A small network was shown many inputs. Here are its activations along a few directions, one row for each input.
In each table, some parts of the input vary, and every possible input appears once, in random order.
Descriptions start from the smaller parts, as in this example, which fits no table here: ring(5) and (point or ring(9) or (values(3) and line(6))).
Shared parts are said once, and a part with two or three values counts as separate values.
In the rows, 128 means zero.

Other details of the inputs vary at random and push rows far along three fixed directions, the same in every table; ignore that.

Table:
row 1: [121 139  79  96 146  92 134 141 103  92  95  91]
row 2: [157 121 164 131 119 189 132 111 114 137 136 105]
row 3: [ 96 111 113 180  68 115 157  86 148  48 212 195]
row 4: [173 127 184 113 160 124  95 105 118 217 102 122]
row 5: [ 95 101 106 146 110  70 132 111 158 153 138 196]
row 6: [157 118 164 127 124 192 128 115 113 138 142 108]
row 7: [149 158 116 139  82 172 137 109 113  32 161 136]
row 8: [101  78  99 112 157  68 156 145 122 126 112 109]
row 9: [ 85  89 124 145 120  67 142  92 148 145 148 168]
row 10: [169 164 119 150  95 165 139 127 126  33 182 138]
row 11: [133 137  86 115 120 150 171 159 111  49 133  69]
row 12: [101  54 137 144 133  74 144 110 130 134 152 170]
row 13: [120 127 241 155 127 213 140 133 125 132 128 165]
row 14: [ 88 172 152 106 173 167 132 181 120 143  82  86]
row 15: [147 138 111 102 147 146  90 157 111 145  95  69]
row 16: [ 81 105  79 108 159  68 132 134 130 135 127 117]
row 17: [127 142 103 109 148 152 106 155 125 162 115  58]
row 18: [ 99 108 112 142 108  68 143 102 151 155 132 196]
row 19: [154 147 110 100 162 102 129 146 109 121 113  96]
row 20: [141 158  86 113 133 152 104 172 139 171 103  81]
row 21: [141 128 150 128 125 141  93 124 156 244  96 130]
row 22: [128  96 138 137 144  52 134  96 131 125 145 189]
row 23: [153 138 105 114 154 101 120 162 119 124 116  92]
row 24: [148 144 113  98 147 146  99 150 115 145  89  67]
row 25: [164 132 189 143  88 184  99  79 128 144 139 148]
row 26: [128 105 143 133 123 113 109  89 124 125 135 168]
row 27: [ 98 151  47 123 123 116 162 142 124  33 156 101]
row 28: [145  83 178 113 166 153 100 112 118 216 112 113]
row 29: [ 83 100 109 123 134  60 148 105 137 143 129 140]
row 30: [ 98 119  92 130 119  60 148 118 145 155 109 165]
row 31: [152 164 134 140  85 180 120 124 151 160 124 125]
row 32: [143 145  84 108 154  81 142 163 121  96 111  89]
row 33: [ 84 112  84 104 157  65 144 125 122 136 121 116]
row 34: [ 90 157 148 106 169 127 133 179 109 100  69 121]
row 35: [171 160 126  98 156 132 118 153 114 145  99  68]
row 36: [112 135 223 162 136 115 145 122 135 114 130 221]
row 37: [129 119 166 115 149 142  98  94 128 230 110 110]
row 38: [128 196 191 150 109 228 123 165 147 149 102 147]
row 39: [172 162 118 157  90 162 138 133 128  36 184 134]
row 40: [ 98 124  64 116 142  65 138 145 143 143 105 139]
row 41: [129 173  49 134  95 145 143 179 141  77 129  93]
row 42: [160  97 191 158  99 199 113 104 130 152 162 136]
row 43: [127  99 142 140 115 110 103 102 128 131 141 164]
row 44: [123  68 170 154 113 130 133  88 133 134 169 182]
row 45: [161 163 123 146  77 207 116 116 121  36 171 127]
Description of these inputs: values(5) and (point or ring(8)).
Q: The inputs of row 16 and row 10 match in every part but the values(5) part. If row 33 is changed in the same way as row 16 into row 10, which row does it become?
A: row 19
Q: List by row number the other rows that have the values(5) part in common with row 20.
A: row 5, row 18, row 21, row 30, row 31, row 38, row 40, row 41
Q: A walk changes only the ring(8) part. It starts at row 2 and steps to row 11. List the rest of the walk in order.
A: row 8, row 42, row 12, row 44, row 28, row 6
Q: List by row number the other rows that have the values(5) part in common with row 25.
A: row 1, row 7, row 15, row 24, row 26, row 34, row 43, row 45

Table:
row 46: [136 146  94  73 176 114  86 158 123 223  59  56]
row 47: [135 120 108 123 123 110 137 111 115  81 147 121]
row 48: [143 167 166 162  86 217 152 139 129  56 158 145]
row 49: [100  60 113  86 197  36 115 128 114 218  87  98]
row 50: [ 79 157  74 117 143 110 180 181 117  23 116 105]
row 51: [121 129 174 157 110 142 146 126 134  94 142 178]
row 52: [128 135  71 121 115 135 153 137 114  38 157  88]
row 53: [105  82 155 156 115  84 118  82 159 215 141 194]
row 54: [162 134 185 152  99 172  85  80 147 207 138 166]
row 55: [ 81  99 160 163 120  55 167 102 137  83 143 234]
row 56: [114  79 133 152  98  85 140  71 127  91 174 190]
row 57: [127  59 174 133 135  57 108  65 127 184 138 191]
row 58: [169 190  88 122 106 193 117 160 133 105 132  74]
row 59: [173 167 126 126 113 194  99 144 141 169 124  82]
row 60: [176 158 143 111 137 214  75 146 134 235  95  63]
row 61: [166 123 134 134 113 159 121 117 122 108 153 112]
row 62: [113  89  69  82 186  50 134 157 109 151  93  75]
row 63: [131 121 213 154 120 147 121 106 137 154 135 194]
row 64: [ 84 127 108  93 189  60 145 170 114 130  70 113]
row 65: [ 65 125  95 143 121  67 186 145 124  17 137 178]
row 66: [100 121 156 118 160 120 136 153 126 159  96 124]
row 67: [122 173  43 100 134 145 132 177 127 101 109  51]
row 68: [172 159 176 149  84 230  84  94 143 180 151 129]
row 69: [172 152 114 143  91 178 137 122 119  45 178 112]
Q: The inputs of row 62 and row 61 match in every part but one. If row 48 is changed in the same way as row 62 into row 61, which row does it become?
A: row 51
Q: What is each input in this table made of?
A: values(3) and ring(8)
Q: Which other rows does row 49 become when the values(3) part takes its other values? List them by row number.
A: row 53, row 66
